Each row below holds a small network's activations on one record, seen along a few directions.
Records have a field called Fovub. Each example row is followed by its value.
Records without Fovub are marked absent.
The largest differences between rows may come from other fields.
In the rows, zero is written as 500.
Strong random noise was added to every row along 10 fixed directions; ignore it. To show where, here is one row again and again, with new noise each time:
[388 559 539 465 623 354 604 670 433 403 703 550 397 371 507 659 625 469
 324 302 855 478 439 480 402]
[489 539 499 429 477 577 505 456 455 513 583 501 502 416 476 462 447 524
 586 507 512 543 359 520 642]
[500 499 595 629 516 427 317 621 428 468 393 527 606 527 488 673 284 424
 264 337 482 324 595 570 382]
[552 457 540 640 539 339 464 335 721 466 301 464 467 822 469 329 595 465
 448 361 182 536 654 529 520]
[421 673 542 342 343 417 593 385 462 526 534 487 514 694 581 422 479 461
 357 525 733 396 265 573 639]
[479 441 534 774 640 416 444 354 551 654 474 446 421 589 534 437 534 444
 476 446 357 512 684 502 271]
[512 487 415 889 449 456 320 395 360 676 346 543 469 727 540 508 369 414
 382 403 289 268 813 727 267]
[251 642 585 636 391 531 585 230 350 691 484 467 562 732 670 561 419 379
 274 509 706 239 601 651 169]
[416 465 732 274 600 582 466 597 642 212 560 493 701 251 324 626 375 471
 491 290 479 612 333 365 614]
[485 514 526 542 570 265 493 565 507 343 541 537 409 617 515 402 636 448
 411 271 558 492 523 580 583]
[456 588 436 434 354 654 536 651 293 328 422 651 548 497 456 786 420 562
 376 301 568 319 592 707 555]
[705 389 449 692 634 369 385 455 541 583 481 524 184 574 424 374 602 538
 627 379 285 647 622 524 457]

[338 603 373 552 536 490 788 600 529 420 437 491 636 555 676 622 796 611
 302 530 590 432 675 481 550] : f5
[430 500 509 522 496 475 462 447 421 660 688 444 492 378 582 335 472 453
 563 679 702 451 357 405 425] : f9
[527 527 199 446 342 436 412 503 517 510 847 592 468 344 301 223 487 405
 693 540 492 495 180 485 797] : f7
[366 470 594 553 661 419 491 712 435 335 635 470 642 278 591 525 525 439
 468 419 636 469 557 429 486] : f2
[531 342 780 634 748 500 232 771 332 331 446 471 577 282 662 611 338 567
 483 360 459 569 707 533 475] : f1
[592 502 409 373 526 512 651 511 638 476 476 514 398 552 419 575 654 549
 524 490 489 609 457 447 545] : f6
[567 521 279 531 343 404 374 497 572 561 510 621 515 594 256 443 361 341
 442 415 324 376 364 573 603] : absent
[734 406 431 420 523 457 430 638 444 440 640 621 260 327 264 555 548 478
 667 395 559 551 486 442 387] : f4
[352 538 605 393 492 552 582 467 457 381 480 428 552 574 741 368 603 621
 526 579 604 600 460 545 743] : absent
[405 606 278 458 542 442 655 656 653 476 566 485 748 419 472 561 592 428
 350 565 498 461 351 418 748] : f6
[469 574 336 527 456 225 552 651 535 446 616 510 572 546 525 358 629 398
 404 498 622 374 404 470 659] : f2
[417 465 794 316 628 730 558 356 595 589 493 335 822 286 566 553 334 483
 621 781 524 602 413 218 349] : f4
[503 546 310 536 373 400 604 443 816 655 410 536 532 641 304 590 549 465
 224 588 422 397 446 337 370] : f10
[450 466 258 821 447 531 375 526 442 564 451 558 560 526 516 486 439 478
 484 481 252 336 724 639 463] : f7
[476 489 513 649 460 490 315 675 201 196 342 671 509 618 503 680 453 438
 402 126 488 235 896 837 400] : f8
[734 503 476 375 341 793 500 375 585 674 231 553 402 573 240 832 307 589
 517 520 233 545 494 498 346] : f1
[510 535 517 348 447 609 553 495 564 330 440 557 540 514 339 636 472 507
 475 348 440 492 487 531 544] : f8
[289 639 626 494 419 567 639 309 595 610 215 338 879 783 739 531 416 478
 258 697 470 357 538 524 594] : f10
[320 618 321 251 290 740 708 568 615 385 596 542 698 316 359 621 524 595
 477 553 540 463 310 418 715] : f9
[590 497 452 543 544 399 461 711 302 360 543 634 242 482 451 654 588 545
 451 233 660 478 595 651 442] : f5

Which value of Fovub does each new row have?
[574 495 579 596 530 233 388 711 272 444 433 493 359 675 724 470 534 496
 326 437 761 352 630 603 437] : f9
[475 427 558 691 771 405 637 507 467 639 517 450 194 518 661 586 768 616
 450 477 649 645 710 467 213] : f10
[513 422 672 422 644 558 506 337 528 406 525 477 301 510 463 369 556 488
 716 344 403 771 479 542 525] : absent
[480 415 487 662 565 578 417 570 539 669 527 470 501 329 475 632 415 532
 438 599 503 463 621 326 186] : f9
[555 312 613 806 788 383 200 700 355 603 648 451 373 221 578 467 437 478
 536 491 574 546 689 368 161] : f9
[272 492 422 542 386 514 453 437 585 432 730 564 721 336 268 434 402 296
 460 437 490 349 387 461 451] : f10
[376 510 506 336 373 642 524 418 474 319 651 599 453 427 312 548 460 444
 581 321 561 475 397 553 482] : f7
[383 537 456 429 654 620 717 717 476 359 451 388 802 352 803 564 685 691
 554 685 531 582 533 410 853] : f7
[804 427 395 635 538 238 150 871 436 751 570 544 230 342 415 675 284 550
 236 555 641 467 331 386 423] : absent
[526 477 671 375 525 482 555 343 791 389 274 437 540 717 464 427 556 534
 489 450 251 687 489 437 588] : f1
